Small tables with named rows and columns. After each table, cells are looked up by row and column.

kol:
	fer	lis	zivemo	zelukur	kuf	guf	papizut	duv
mos	-98779	-39382	-32168	-80318	66645	35039	14686	-56189
ker	1314	-74159	35010	-19083	36006	35286	-35831	6480
domi	-19705	76288	-16611	-6304	12443	33921	24707	-5700
dip	-20930	-70222	-5278	-4322	29826	-48310	46362	-15382
vov	-20839	-89079	-2306	-5409	32685	-54552	45298	-16062
girozok	-25292	-62041	-6558	-9539	31540	-37615	41576	-17049
legof	5319	-48605	24751	-5319	26056	16384	-12310	7406

fer of domi is -19705
lis of girozok is -62041
zelukur of girozok is -9539
duv of vov is -16062
lis of legof is -48605
papizut of domi is 24707
papizut of vov is 45298
zelukur of ker is -19083
lis of dip is -70222
fer of ker is 1314
kuf of dip is 29826

gubu:
	moturul	guba	beroneb	lelap
koz	3055	7042	4699	8338
lak	2967	2152	2965	5323
rosezo	4290	4033	3832	4569

moturul of lak is 2967
guba of lak is 2152
moturul of rosezo is 4290
lelap of rosezo is 4569
beroneb of koz is 4699
lelap of lak is 5323
lelap of koz is 8338

Table ruzazus
         paz  rif  zoz  kilokeb  mit  gita
betopa    28  135   83      138  144   138
vuva     161  154   53      105  172    95
pav      142  151  195       63   83   196
gof      145  102   92      211  128    74
momek    206   56  117      131  187    97
bavani   109   41  163      146  142   176
vok       71   89   38      100  176   156
finoro    49  157  149      210  168    70
tavinuv  116   41   15       72   98   185
legetup   84  182  187      161  144    60
sir      111  252   87       96  146   115

What is the zoz of vok in ruzazus? 38
What is the paz of sir in ruzazus? 111
What is the mit of vok in ruzazus? 176
What is the rif of gof in ruzazus? 102
What is the paz of betopa in ruzazus? 28
What is the mit of legetup in ruzazus? 144
What is the zoz of pav in ruzazus? 195
What is the gita of legetup in ruzazus? 60
What is the gita of betopa in ruzazus? 138
What is the kilokeb of vok in ruzazus? 100
What is the gita of tavinuv in ruzazus? 185
What is the zoz of momek in ruzazus? 117
What is the paz of tavinuv in ruzazus? 116
What is the paz of vok in ruzazus? 71
What is the mit of finoro in ruzazus? 168
Row with the largest paz: momek

des =
         betabi  bil  gul  lar  rezor  maseb  lag  miv  vin
sazag       153  148  144  135    136    151  138   58  169
gage        150  130  143  118    116    158  120  209  123
kogugom     130  135  131  139    142    129  140   65  143
mezuka      144  143  139  137    139    142  139   57  160
duregi      127  129  131  149    164    120  143  131  123
ketum       145  137  138  120    110    154  126   93  149
kekop       166  146  151  112    100    176  120  126  162
nes         133  134  135  152    168    123  146  111  135
nimo        145  143  139  135    135    144  138   59  160
gevesa      126  128  127  127    121    133  130   91  130
vekag       139  128  138  133    140    140  130  190  118
tubidad     140  137  136  127    121    145  131   77  149
doledi      176  151  159  127    130    175  129  159  166

What is the lag of ketum in des? 126
What is the lag of nes in des? 146
What is the rezor of duregi in des? 164
What is the rezor of gevesa in des? 121
What is the lar of kekop in des? 112
What is the lag of gage in des? 120
What is the miv of kogugom in des? 65
What is the vin of kogugom in des? 143
What is the vin of tubidad in des? 149
What is the miv of ketum in des? 93
What is the lar of doledi in des? 127

Table gabeb
columns: rezodag, mar, dapab, gusefig, fumub
boni: [372, -345, 472, 580, 136]
guto: [515, -362, 828, 7, -145]
vol: [80, -491, 40, 650, 895]
limone: [482, -357, 731, 201, -102]
fesobev: [118, -591, 108, 486, 840]
vem: [93, -419, 45, 767, 824]
nikemel: [293, -344, 329, 720, 318]

rezodag of fesobev = 118
rezodag of vem = 93
gusefig of guto = 7
fumub of fesobev = 840
rezodag of limone = 482
fumub of nikemel = 318
mar of vem = -419
mar of nikemel = -344
gusefig of nikemel = 720
gusefig of vol = 650
rezodag of boni = 372
rezodag of nikemel = 293
Row with the largest gusefig: vem

Table med
cols = resi, gazuko, sovaru, nunibas
zilepit: [17.6, 12.7, 8.4, 12.3]
rono: [56.0, 12.1, -2.6, 22.7]
tasu: [-12.5, 20.9, -11.6, -9.9]
kapaz: [-86.8, 10.5, 19.6, 24.9]
suvop: [35.3, 7.4, 7.2, 22.9]
vof: [75.2, 39.2, 0.3, 48.0]
bepos: [-5.0, -15.9, -17.2, -21.0]
pize: [12.0, 12.7, 15.0, 20.0]
tad: [7.0, -1.3, 12.4, -18.4]
dizov: [-2.2, 18.9, 30.4, 23.1]
zof: [14.0, -9.3, -1.0, -10.1]
nam: [-40.8, 5.9, 37.4, 2.6]
mugoti: [34.9, 6.9, -2.0, 15.4]
gobovuk: [-77.2, -13.5, 8.7, -23.5]

What is the nunibas of rono in med?
22.7
What is the resi of pize in med?
12.0
What is the gazuko of kapaz in med?
10.5
What is the sovaru of mugoti in med?
-2.0
What is the nunibas of zof in med?
-10.1
What is the sovaru of zilepit in med?
8.4
What is the resi of kapaz in med?
-86.8
What is the sovaru of tad in med?
12.4
What is the nunibas of vof in med?
48.0
What is the resi of dizov in med?
-2.2
What is the sovaru of nam in med?
37.4
What is the resi of nam in med?
-40.8
What is the gazuko of rono in med?
12.1
What is the resi of rono in med?
56.0
What is the resi of tad in med?
7.0

kan.tsv
	tas	fevut	fek	lukila	dof	potezi	mutu	guto
tisupug	162	188	174	144	8	97	84	77
bag	78	27	139	58	160	108	204	157
pev	190	157	16	75	139	95	110	44
mupe	118	77	194	59	36	72	182	113
befaf	101	93	228	98	24	91	164	133
duto	61	31	145	98	186	136	185	191
dobibi	65	28	139	78	181	125	196	171
bekog	190	171	117	87	24	76	112	40
lusaf	114	44	157	36	89	75	209	113
pefuzo	57	40	122	110	214	148	172	182

pefuzo, fevut: 40
befaf, guto: 133
dobibi, mutu: 196
mupe, lukila: 59
duto, potezi: 136
bag, lukila: 58
bekog, tas: 190
lusaf, tas: 114
tisupug, fek: 174
dobibi, lukila: 78
bekog, fek: 117
mupe, tas: 118
duto, lukila: 98
pefuzo, guto: 182
bag, dof: 160
befaf, lukila: 98

Table rad
,momiked,gutegil
kes,188,115
vimob,151,138
mubibek,169,177
laz,211,147
denaf,167,158
givezu,146,111
ginuke,159,168
toluko,123,192
taminel,115,137
sokol,111,125
vude,62,148
tebera,162,100

gutegil of toluko is 192
momiked of sokol is 111
gutegil of tebera is 100
gutegil of sokol is 125
momiked of tebera is 162
gutegil of taminel is 137
momiked of givezu is 146
gutegil of laz is 147
momiked of ginuke is 159
gutegil of kes is 115
momiked of denaf is 167
gutegil of denaf is 158
Which row has the largest gutegil? toluko

Table mipa
	zanu	sivo	dit	fefub	vokis	nufo	kozesut	dag	kodab	nurovi
modebo	5.62	2.15	1.63	4.91	1.06	4.30	3.13	1.30	6.82	2.55
tuk	7.82	6.85	8.50	1.56	1.36	5.78	2.12	3.75	4.57	1.98
salof	3.98	4.24	3.32	4.69	4.85	3.39	4.23	3.55	3.73	3.99
geguked	4.12	1.49	5.77	5.85	6.41	4.89	4.31	6.07	5.57	2.56
vorop	3.67	4.60	4.33	1.97	5.43	1.32	4.97	2.16	7.85	7.42
tis	4.41	5.85	0.54	5.60	3.58	4.05	4.68	5.60	5.42	3.66
timi	1.70	0.94	6.37	1.55	4.63	4.51	4.90	2.29	1.96	3.80
tilunim	5.24	3.83	5.04	3.82	5.71	1.05	7.25	4.43	1.99	1.32
vuf	2.83	3.84	4.66	6.08	3.36	3.30	5.18	5.60	4.30	7.01
bififem	3.44	4.43	2.48	5.15	2.10	6.84	2.16	3.92	4.73	5.84

kodab of bififem = 4.73
sivo of tuk = 6.85
dit of salof = 3.32
kodab of tis = 5.42
vokis of timi = 4.63
nufo of timi = 4.51
Which row has the largest kodab? vorop

